Each row below holds a small network's activations on one input, seen along a few directions.
Each table varies a few parts of the input and shows all the possible inputs, shuffled.
Descriptions start from the smaller parts, as in this example, which fits no table here: one of 6 places along a line, together with either a single point or (one of 2 separate values, together with one of 5 places around a ring) or one of 11 places along a line.
Shared parts are said once, and a part with two or three values counts as separate values.

Other details of the inputs shift rows strongly along three fixed directions, in all tables alike. That doesn't count.

Rows:
R1: [ 19  -5   4  -4 -24 -26   0  42  18  16 -17   5 -26 -29]
R2: [-46 -85 -30  63 -40  15  10 111 -53 116  45   1 -20  38]
R3: [ 20  24  14 -14  33   9   4 -44   0 -35  10  -4   6   4]
R4: [-16  27 -15  -3  15  20  10  -9   7  -3  20  -4  20  -9]
R5: [-11   7 -16  -8 -20  -1 -14   6  31   4 -23  12   4 -30]
R6: [-29  30 -20  -8  -3  14  -8 -20  26 -12 -13   4  26 -21]
R7: [ 16  25  12 -17  23   3   0 -41  -3 -36   1  -6   9   6]
R8: [-17  20 -16 -10 -29  -4 -12  11  42   3 -32  11   6 -37]
R9: [-15  12 -17  -9 -23  -2 -11   6  29   3 -24   5   7 -28]
R10: [-14  10 -14  -7 -21  -4 -10   6  26   3 -24   5   4 -25]
R11: [-28  40 -20  -4  22  27   6 -22   8 -12  20   0  34  -9]
R12: [ 29 -33  29   5  -5 -15 -10  -7 -29  -5 -10 -12 -26  34]
R13: [-27  46 -29 -10  21  29   5 -23  20 -14  18   6  35 -23]
R14: [ -5  29 -13 -14 -13 -10   0  19  43   1 -18  10   0 -49]
R15: [  1  20   8  -9   9   8  -8 -41   4 -31 -13  -6  12  10]
R16: [ -5   7  -2   8  13  12  11   5 -11   9  25  -7   4   6]
R17: [  3  16 -10 -19 -35 -16 -17   9  43  -5 -43  10  -3 -39]
R18: [-13  -7  -7  11  -7  13  -4   5 -12  11   9  -4   5  18]
R19: [ 18  26  13 -15  31   9   5 -46   0 -36   9  -6   6   5]
R20: [-10   4  -3  12  13  12   7   9 -13   9  25  -4   4   9]
R21: [-27 -28 -33  13 -57 -14  -7  78  27  61 -21  17 -13 -39]
R22: [-87   1 -49  53  37  80  23  22 -59  57 105  -9  54  50]
R23: [-25  39 -24  -9  19  31   4 -24   9 -13  18   1  37 -11]
R24: [  1  25 -17 -17 -13  -8  -3  17  42  -1 -17  16   2 -51]
R25: [  6  20   8  -6  29  11   5 -33 -12 -27  15  -9   9  14]
R26: [-27  40 -21  -5  20  27   7 -21   8 -12  19  -1  34 -10]
R27: [ 23  14  15  -8  26   3   2 -32 -10 -29  10 -10  -2  12]
R28: [ 26   8  21  -9  23  -4   2 -30 -14 -31   5 -10  -5  16]
R29: [-11   7  -4   6   9  14   5   5 -13   6  20  -3  10   9]
R30: [ 16 -37  27  18  13 -13   7   1 -37   0  17  -8 -15  41]
R31: [ 10  10  -2 -11 -17 -17   2  27  28   7 -15   4 -13 -36]
R32: [ 24 -32  12  -2 -32 -31 -10  22   6  10 -36   6 -32  -9]
R33: [ 10 -21   3  -3 -31 -34  -1  38  18  16 -23  11 -22 -24]
R34: [ 30 -35  31   3   7 -12  -5 -23 -30 -12 -14  -6 -24  40]
R35: [-55  28 -37   7  13  27  10  -7  19   4  23   9  44 -16]
R36: [  1  25 -16 -19 -15  -7  -5  15  40   0 -18  17   3 -48]
R37: [ 26 -26  14  -2 -35 -27 -15  26   7   9 -32   3 -31  -6]
R38: [-25  10 -23  -2 -26   5  -8  19  25  15 -15   7  10 -24]
R39: [ 34 -15  35  -2  15 -10   1 -14 -35 -17   5 -14 -19  35]
R40: [ -3  30 -11 -15 -13  -9   2  16  44   1 -17  10   1 -50]
R41: [-16  -5  -7  13  -7  14  -4   5 -11  12   8  -3   6  16]
R42: [  0  -3  -4  -6 -23 -24   1  24  29   4 -24  10  -4 -32]
R43: [  8  15   9 -15  23  -1   2 -48   6 -41  -3   3  13   4]
R44: [-11  -9  -9  11  -4  16  -8   4  -8  11  10   2   5  13]
R45: [ 11 -30   2   5 -35 -21 -14  37   6  24 -23   4 -25 -10]
R46: [ 27 -34  37   7   9 -14  -2 -22 -33 -11 -15  -9 -24  44]
R47: [  9  29  10 -12  29   6   5 -38   2 -34   5  -8   9   1]
R48: [ 36 -17  29   1  16  -8  -1 -12 -32 -12  13  -9 -21  33]
R49: [ 36 -15  32  -3  12 -10  -1 -13 -33 -15   6 -12 -18  34]
R50: [  9  16  11  -4  29  11   5 -32 -16 -26  17 -10   6  19]
R51: [  2  17   8  -9  22   2   6 -42   0 -31  -1  -4  18   8]
R52: [ 37 -16  30   2  19  -8   2 -12 -30 -13  15 -12 -24  30]
R53: [ -9  13 -12  -9 -14 -13   1  11  34   1 -20  11   9 -35]
R54: [ 44 -29  39  -3  13 -24  -1 -23 -22 -24  -8  -4 -23  29]
R55: [ 25 -28  32   5  -3 -18 -11  -9 -21  -7 -15  -9 -26  27]
R56: [ 22 -33  24  14   4   1  -8  -8 -40   1  11 -11 -19  49]
R57: [-59 -52 -31  65  21  49  20  44 -73  70  99 -10  25  67]
R58: [ -5  29 -13 -20 -19  -7  -3  17  38  -2 -23  10   7 -46]
R59: [-14 -20  -8   9 -10   5   0   9  -8  19  -6   2  -1  11]
R60: [  7  14   8 -13  14   7 -10 -49   2 -34 -12  -3   9   8]
R61: [ 18 -16   6   2 -22 -24   0  46   7  22  -8   0 -30 -18]
R62: [-22  -6 -17   6  -3  14  -3  -3   1  11   2   8   9   0]
R63: [-38  35 -33  -8  16  23   5 -24  33 -15  10  14  44 -28]
R64: [ 23 -16   6   0 -23 -22   1  44   9  23  -6   3 -29 -21]
R65: [ 20 -17   3   0 -26 -22  -4  45   7  23  -9   6 -25 -18]
R66: [-17  -7  -6  12  -4  11  -4   2 -11  11   6  -4   6  12]
R67: [-25  29 -22 -11   5   8   4 -19  29 -16  -2   6  31 -23]
R68: [  1 -37  -1  16 -26 -21   4  53  -6  39   1   3 -18  -1]
R69: [-19  15 -20 -14 -26  -7  -7   4  39   2 -37  12   6 -40]
R70: [  3  12   5 -15  19   9  -4 -56   7 -35 -20   4  12   8]
R71: [ 29   8  24  -9  24  -3   4 -30 -13 -27   8 -12  -7  17]
R72: [-26  18 -25   9  21  32   9   1  -3  11  38   1  23  -3]
R73: [ 17 -17  10   3 -26 -25  -3  48   6  24 -12   6 -28 -15]
R74: [-15  26 -17  -3  17  20   6 -12   5  -8  19   0  21 -10]
R75: [ 17 -30   6   2 -29 -31  -2  41   9  22 -18   8 -23 -15]
R76: [ 18 -17   5   0 -27 -23  -3  46   5  23 -10   4 -26 -15]
R77: [  6 -22  -1  -3 -36 -23  -8  29  13  19 -33   8 -23 -17]
R78: [ 36 -18  35  -1  13 -10   1 -12 -36 -15   7 -14 -20  37]
R79: [ 4  6  6  2 13  2  5 -2 -8 -6 12 -4 -1  5]
R80: [  2  14   4 -14  15   8  -5 -52   4 -33 -14   0  10   7]
R81: [ 25 -23  23  12  19  -1   6   1 -41   2  29 -17 -20  40]
R82: [ -1  21 -13 -16 -14  -3  -5  14  30   0 -13  11   5 -36]
R83: [ 25 -34  35  10   6 -14  -4 -17 -35  -9  -9 -10 -25  41]
R84: [ 17  14  17 -18  14 -14   1 -40   8 -39 -18  -2   4   1]
R85: [  2 -39  -1  17 -24 -20   3  51  -6  35   5   5 -17   0]
R86: [ 17  -8  18  -8  13  -3  -2 -44 -11 -27 -19  -4  -4  23]
R87: [ 19 -43  31  17   8  -8   1 -11 -43   2  -3 -11 -22  52]
R88: [-19  17 -20 -13 -26  -6  -6   4  40   1 -37  12   8 -41]
R89: [ 14  28  12 -18  24   4   1 -43  -1 -38  -1  -7  10   4]
R90: [ 22 -19   7  -2 -25 -20  -6  43   5  20 -10   9 -25 -16]
R91: [-28  45 -27  -9  18  26   8 -17  20 -10  17   0  31 -22]
R92: [-18 -12  -7   9  -1   9   2  -3  -9  11  -3  -1   5  14]
R93: [ 35 -16  37   5  21  -9   7 -12 -32 -12  14 -16 -23  33]
R94: [-118    4  -76   59   28   83   27   34  -35   75  105   -1   74   27]
R95: [ 19 -43  31  16   7  -8   1 -12 -44   2  -4 -13 -22  52]
R96: [ 14  28  13 -13  27   4   4 -39  -2 -38   2  -7   8   3]
R97: [-36  37 -33 -10  12  20   5 -23  31 -10   5  11  41 -28]
R98: [-20 -12  -8  14  -3   8   0   4 -10  14   3  -1   5  11]
R99: [ 16 -29   7   1 -28 -32  -1  39   7  21 -18   7 -23 -12]
Description of these inputs: one of 9 places along a line, together with either one of 2 separate values or one of 4 places along a line or one of 5 places along a line.
The inputs of R15 and R44 match in every part but the place on the line of 9. If R93 is changed in the same way as R15 into R44, which row does it become?
Answer: R3
The inputs of R72 and R52 match in every part but the place on the line of 9. If R90 is changed in the same way as R72 into R52, which row does it become?
Answer: R82
Which other rows does R24 become when the place on the line of 9 takes its other values? List them by row number.
Answer: R13, R20, R25, R28, R50, R74, R79, R96
Which other rows agree with R61 in the place on the line of 9? List them by row number.
Answer: R10, R25, R31, R33, R38, R39, R69, R84, R89, R92
A walk changes only the place on the line of 5. It starts at R58 and steps to R26. List the rest of the walk in order.
Answer: R96, R1, R16
Which other rows does R9 become when the place on the line of 4 takes its other values? List them by row number.
Answer: R2, R18, R77
Which other rows does R35 become when the choice among 2 separate values takes its other values? List them by row number.
Answer: R94

Rows:
R100: [ -7 -10 -18  -5 -20 -15   6  23  34  19 -24  23  -7 -34]
R101: [-20   6 -17  -1  -2  -4   8   2  29   3  -9  16   6 -29]
R102: [  7   2  -9   2  21  19  14  10 -25  19  34  -4  -5   7]
R103: [ 39   4  11 -15 -23 -11 -16  28  13   5 -24   3 -33 -23]
R104: [-10  -8  -9  12   4  29 -10 -11 -21  10  15   1   1  22]
R105: [  0  -9  -7  11  -4   4   7  40 -15  23  36  -2   3   1]
R106: [ 20   8  17 -22 -32 -21 -22 -13  16 -20 -70  -2 -20  -8]
R107: [-13 -22 -10  20   2  10   5  13 -11  29  12   0 -10   9]
R108: [ -9 -24 -16  10  -8  26 -13   8  -9  25   6   9  -2  15]
R109: [-18  -1 -22   4 -19  -7  -3  25  32  23 -19  10  -8 -40]
R110: [-13 -31  -7  17  -2  -4   6  19 -11  23  17   9   6   9]
R111: [ -6  -1  -6  -4  20  17  -4 -44  -5 -29  13   3  30  22]
R112: [ -8  12 -12   3 -10 -14  16  43  31  20  -4  11  -3 -40]
R113: [-17  53 -12 -16   8   8   5 -20  38 -16  -9  -3  14 -35]
R114: [-16 -22  -5  20   9  -3   9  10  -9  15  14   0  -4   6]
R115: [-18  15  -7   1 -20 -22   6  43  36  15   0   8   5 -39]
R116: [-17  -7  -9  18   6  25 -12  -4 -18  10  17  -2   1  18]
R117: [-12 -11  -9  15   0  13 -11   3 -14  10  19  -6   5  12]
R118: [-22  43   0 -19   7  -2  13 -30  28 -29 -31  -5  21 -26]
R119: [  9   5  -2 -17  12  15 -12 -49   4 -29  -5   2  17  12]
R120: [ 11 -40   7  17  -1  -2   3   9 -24  25   5   0 -26  21]
R121: [ -9  31   9   1  26  12   3 -30  -6 -33  30 -17  24  18]
R122: [ -9  30 -16  -9 -35 -10 -13  39  42  12 -11   1  -3 -45]
R123: [ -7 -12 -12   6   3  22  -7 -12 -17   9  18   2  11  23]
R124: [ -3  10  -2  12   5  17  -1  11 -17   9  31 -11   6  14]
R125: [ 31 -16  18   1  11 -17  18  19 -16   5   9  -3 -24   5]
R126: [ -4   0 -20 -13 -11   3  -4  -7  36   4 -28  15   0 -29]
R127: [-19 -17  -3  19  11  -2   4   5  -9   8  20   2  12   7]
R128: [-11 -26 -12  11  13   9  11  -5  -9  11  13   9   6  17]
R129: [ -2  -8  -7   6  10   0  16  37 -16  23  39   6   4   0]
R130: [-10   7 -30 -12 -37  -4 -14  21  40  14 -24  16   3 -42]
R131: [ 40 -12  21 -10  23 -18  19   4 -22  -9  12  -1 -24  10]
R132: [-16 -32 -11  12  -2   2   3  15  -4  23  15  16  14   8]
R133: [ 14   9  23 -15   3  -3 -13 -52 -18 -41 -29 -19   4  36]
R134: [-20 -24 -12  24  -3   2  -3  21 -12  16  24   0   7  10]
R135: [ 33 -12  30  -2  17 -20  12   3 -20 -10  15  -4 -12  13]
R136: [-24  42   5 -19   3  -8   9 -27  26 -29 -26  -3  31 -24]
R137: [-12 -20  -5  17  -6   1  -2  13 -10  10  19   2   6  11]
R138: [-11 -26 -16  15  -3  13   5  11  -9  35   8   7  -6   8]
R139: [-20  14   1  14  27  10  19  -5  -9  -3  32 -11   9  15]
R140: [  5  -5  27   2  -4 -13   2  -7 -25 -17  -4 -21  -1  27]
R141: [  1 -29   4   2 -57 -41 -10  52  10  22 -45   2 -19 -13]
R142: [ 23   5  21   5  21   0  10 -13 -17  -8   8 -12 -15  14]
R143: [ 12  20 -22 -22 -24  -3 -10  41  25  18   1  12  -6 -46]
R144: [  5 -16  23   4   6 -16  11 -20 -22 -12 -23 -12  -8  31]
R145: [-10  -8   4  20   2  -7  15  38  -8  23  27   2   4   1]
R146: [ 27  -6  22 -11  14 -11  -6 -50  -9 -45  -5  -4   2  22]
R147: [-13 -26 -12  15   1  -1  12  14  -6  23  10   8  -4   3]
R148: [ -6   0  -5  -1  16  13  -1 -38  -8 -21  16   4  25  20]
R149: [ 53 -34  49 -10 -17 -44  -6 -14 -17 -16 -59 -15 -49  26]
R150: [ -9   4   6   3  30   4   6 -40  -7 -25  15   3  22  16]
R151: [ -4  32 -11 -22  -3   4 -15 -33  36 -29 -22   7  16 -26]
R152: [ 14  16  31 -11  19  -3   8 -46 -17 -30 -22 -23  -7  21]
R153: [  7  26 -14 -22  -2  -3   1  13  22 -11  10   8  10 -33]
R154: [  6   3 -13   2  -2  25  -7  33 -20  27  26   1 -12   1]
R155: [ 64 -49  57 -11   1 -49  -5 -19 -18 -26 -32   6 -38  26]
R156: [-11 -21 -14  13 -12  22 -12  14 -12  30   7   9  -7  14]
R157: [-15  41   0 -19 -10  12 -13 -19  18 -18 -35  -7   8 -18]
R158: [ 92 -35  68 -12 -32 -78 -11  34   4 -21 -46  -5 -68  -5]
R159: [ -4  40 -11  -8  -6  16 -10   3  25  -5 -10   2   6 -29]
R160: [-10  38   4   2  25  32  -8 -33  -7 -21  20 -16  11  20]
R161: [-32 -21  -6  18 -14  -7   7  23 -16  25  -3  -2  13  18]
R162: [ -7  35 -12 -17   0  17 -18 -36  31 -26 -24  10  11 -24]
R163: [ 10  52 -12 -32   7  13  -9 -26  29 -32  -3  -1  20 -34]
R164: [ -3   6 -10   9  24  27  16   1 -22  16  35  -9   4   9]
R165: [-16  31   8  -8  12  20  -3 -38 -16 -25   2 -24  21  21]
The inputs of R162 and R150 match in every part but one. If R154 is changed in the same way as R162 into R150, which row does it become?
Answer: R129
The inputs of R127 and R114 match in every part but one. If R115 is changed in the same way as R127 into R114, which row does it become?
Answer: R139
Describe the family of inputs behind these rows.
Answer: one of 6 places around a ring, together with either one of 2 separate values or one of 4 places along a line or one of 5 places along a line
Which other rows does R141 become when the choice among 2 separate values takes its other values? List them by row number.
Answer: R140
Which other rows does R156 become when the place on the line of 5 takes its other values? List them by row number.
Answer: R104, R108, R116, R162
Which other rows agree with R130 in the place on the ring of 6? List them by row number.
Answer: R117, R119, R122, R123, R124, R133, R143, R151, R163, R165
A walk changes only the place on the ring of 6. It starts at R135 and steps to R125. List the rest of the walk in order.
Answer: R164, R103, R163, R105
